Each row below is a small network's average activation on inputs in which a field has the value named, seen along a few directions.
Values that are neighbours, or in one group, have similar rows; names and order tell nothing.
In the rows, 500 means zero.
Strong random noise was added to every row along 3 fixed directions; ignore it. To show where, here is one row again and again, with new noise each time:
[603 482 709 654 442 554 475 477 510 573 608 573 549 577 590 520 526]
[415 508 414 512 413 559 522 570 569 561 613 453 464 493 596 501 533]
[487 421 540 400 600 532 521 451 412 378 404 666 491 490 421 493 421]
[605 497 537 587 370 603 669 439 494 512 749 522 439 567 482 468 679]
[616 453 893 697 541 504 296 488 497 598 443 659 655 587 658 566 366]


Field FATON:
kini: [644 508 650 590 489 471 461 412 470 544 499 479 511 554 444 510 579]
luda: [518 525 455 535 515 588 810 413 433 373 597 598 517 519 369 438 544]
luf: [592 383 594 454 562 396 428 456 372 456 401 651 460 465 390 515 444]
nuku: [470 519 520 554 481 497 467 553 519 528 489 527 515 502 596 531 456]
nanab: [501 552 581 355 581 614 603 391 412 324 372 627 482 474 258 473 500]
fen: [465 591 486 496 416 551 580 533 569 513 576 487 546 484 468 507 544]
vedo: [622 476 508 454 525 490 548 441 516 437 592 401 527 533 471 454 641]
nimo: [422 566 321 316 652 556 680 432 452 341 495 499 474 453 346 523 544]
lokig: [689 423 483 528 458 448 563 405 444 460 581 505 401 539 405 466 607]
nubik: [619 606 468 638 331 498 560 486 524 573 745 286 409 563 500 395 734]
vaged: [510 449 397 344 561 466 569 418 401 399 345 529 405 483 391 501 510]
padi: [478 581 466 658 358 526 647 502 528 577 662 449 536 539 487 456 600]
mazi: [552 394 342 427 521 375 419 510 493 519 459 395 404 469 477 490 496]
FATON is arranged as a tree with 5 forks.
- List every value one step from nubik, in the order listed. => kini
- List every value one step from luf, in the order listed. => lokig
- List every value one step from luda, in the order listed. => padi
- List every value one step from nanab, in the order listed. => fen
